Each row below holds a small network's activations on one input, seen along a few directions.
Each table varies a few parts of the input and shows all the possible inputs, shuffled.
Descriptions start from the smaller parts, as in this example, which fits no table here: values(3) and (point or line(11) or (ring(5) and line(6))).
Shared parts are said once, and a part with two or three values counts as separate values.

Other details of the inputs shift rows strongly along three fixed directions, in all tables alike. That doesn't count.
These rows show it; all are for the same input, with only those details redrawn:
[ 39   2  11   6  28 -22 -10   7 -23 -36  56]
[ 20  -3 -54  -3  17  22  37 -32  -8  10  18]
[-27  35 -40  13 -29 -34  15  26  26   3  20]
[ 24  -1 -38  -1  19   6  24 -18 -10  -4  30]
[-12   3 -38   0 -35  23  20 -20  10  39 -23]
[-34  33 -66  11 -32 -16  33   9  32  21   5]
[ -8 -12  20  -5 -66  34 -19 -20  -2  55 -57]
[-16  39  -3  18 -21 -61 -12  53  17 -25  45]

A family of inputs:
x1: [  6 -12 -31   0  44   1  16 -28   9 -14  16]
x2: [ 26 -28  49  -4  45   3 -31 -17 -19 -22  12]
x3: [ -3 -14  13  -4 -58  38 -14 -23  -3  51 -52]
x4: [  9 -28  39   1  31   7 -22  -6 -10 -13  -4]
x5: [ -7 -37  -2  -5  24  39  11 -28  -3  14 -32]
x6: [ -4  -5 -16   0  12  16  25  13  -9   9   8]
x7: [ 31 -22   5 -10  29  23   0 -40 -20   1 -21]
x8: [-20 -16  35 -13 -35  35 -18   9  -7  24 -51]
x9: [-18  10 -31  -6 -23  29  26 -12  10  49 -25]
x10: [-29  24  46  -3 -42 -20 -40  40  15   2 -18]
x11: [ 27  -6 -28  -1  42  -4  15 -28 -10 -25  10]
x12: [ 14 -11  22  -3   5  24  -3   3 -21  11  -1]
x13: [ 37 -28  95  -7  11 -12 -13  -8 -25 -41  32]
x14: [-40  42 -13   9 -10 -42   1  60  29 -25  20]
x15: [-31  38 -37  10 -25 -32  16  32  27  10  18]
x16: [ 21   9  31   1  11 -32 -33  24 -11 -51  39]
x17: [-27  26  25   7 -17 -36 -23  30  20  -4 -21]
x18: [  7 -18 -53  -1  36  14  28 -46  10  -6   5]
x19: [ 11 -14 -19  -2  52   7  27  -6 -13 -19   2]
x20: [  2  -5  76  -9 -42   0 -61  18  -8   2 -28]
x21: [  2  -1   3   0  29 -10   4   8  -5 -16  -4]
Q: What is each input in this table made of?
A: point or (line(4) and line(5))
Q: A walk changes only the line(5) part. It starts at x5 and steps to x4. List the rest of the walk in order.
A: x2, x1, x18
Q: Which other rows does x16 become when the line(4) part takes its other values? List them by row number.
A: x3, x11, x18

A family of inputs:
x22: [ 10  -4  55  -8 -15   0 -38  -3  -9   5 -32]
x23: [-11 -26  69   0 -12   6 -43  28  -8   1 -20]
x24: [ -6  12  28  22 -27 -25 -26  36  -3  -5  -1]
x25: [ 24  -8  44 -15  -7  19 -21  10 -23  -5  16]
x26: [ 22  -2  10  -9  -9  17 -14 -19  -8   1   8]
x27: [-73  16 -51  12 -63 -12  72 -14  61  50 -33]
x28: [-32   7 -51  -9   6  11  33  -3  22   1 -11]
x29: [ 52 -34 -57  -4  54  45  43 -63 -35   6   8]
x30: [ -2  16 -26  14  18 -29  23  40  -6 -20  39]
x31: [-19   8   1   7 -48 -15 -23   0  22  29  -9]
x32: [ -7  -8   3  12  19  -2  -8   8   7 -17   6]
x33: [-26  28  19   6 -57 -10 -26  29  22   9  -7]
x34: [-17 -21  15 -12 -26  54   8 -21  -4  69 -72]
x35: [  6  10 -12   1 -13 -10   1   1  -4  -7  -4]
x36: [ 13 -18  44   7 -37  -9 -43  -7 -18  16 -31]
x37: [ -7  19 -25  -3  -5 -14  24  33   1 -10  12]
x38: [ -9 -26  52   5 -22   4 -48  -1   1   8 -35]
x39: [-33  -4   5   8 -28 -21 -25   3  28  11 -28]
x40: [-17  26 -24  13  34 -35  19  28   9 -15  34]
x41: [ 29 -13  42 -19  32  19  -7   1 -30 -10   1]
x42: [ 17   7  21  -5  17 -29 -20  -2  -2 -20   6]
x43: [ 43 -28 -47  -9  70  45  42 -66 -22  12   3]
x44: [-10  14 -61   3  16   6  38  -3   7  10  38]
x45: [-22   3  -6  -2 -34  17   6  13   9  39  -7]
x46: [ 21 -44  49  -6  28  31 -29 -15 -31  -7  -8]
x47: [  7   6 -10   2  40 -28  -3  10   7 -54  37]
x48: [ 24 -11  15  -7 -20   3 -19 -20 -14   3 -24]
x49: [ -6  14  14   5   5 -49  34  12  17 -44  47]
x50: [-32  23 -20   4 -10 -45  -7  21  39 -25   4]
x51: [ -5 -21  30 -17  -2  29 -10   3  -6   1 -26]
x52: [ -1  28 -10  -1   8 -25   2  29   4 -29  54]
x53: [ 17  12  -9  15  26 -17  -1  14  -3 -28  62]
x54: [ 41 -14  52 -11  -7   2 -46 -18 -21 -13  13]
x55: [-10  19   6   1 -25 -19  -7  31  -4  -8  -3]
x56: [-70  31 -62   6 -41  -2  30  14  58  20 -40]
x57: [-11  35  10   9   8 -39  -8  36  15 -28  18]
x58: [ 27   5  28  -9  47 -12  -8  11 -25 -35  31]
x59: [ 21 -24 -56 -10  38  39  40 -69  -3  35 -25]
x60: [ -8   3 -12   6 -26   5  -6  -9  10  25   1]
x61: [  5   4 -73   6  36   6  54 -10 -10  -1  26]
x62: [ -2 -26  -5  -6 -13  70  13 -55  -6  66 -75]
x63: [ 57 -12   4  -2  43  17   6 -17 -39 -37  27]
Q: What is each input in this table made of?
A: values(2) and (point or (line(4) and line(5)))
Q: Changing only the values(2) part turns x27 into x49. The same change can be made to x24. Which row results?
A: x63
Q: Which other rows does x57 become when the values(2) part takes its other values? List them by row number.
A: x62
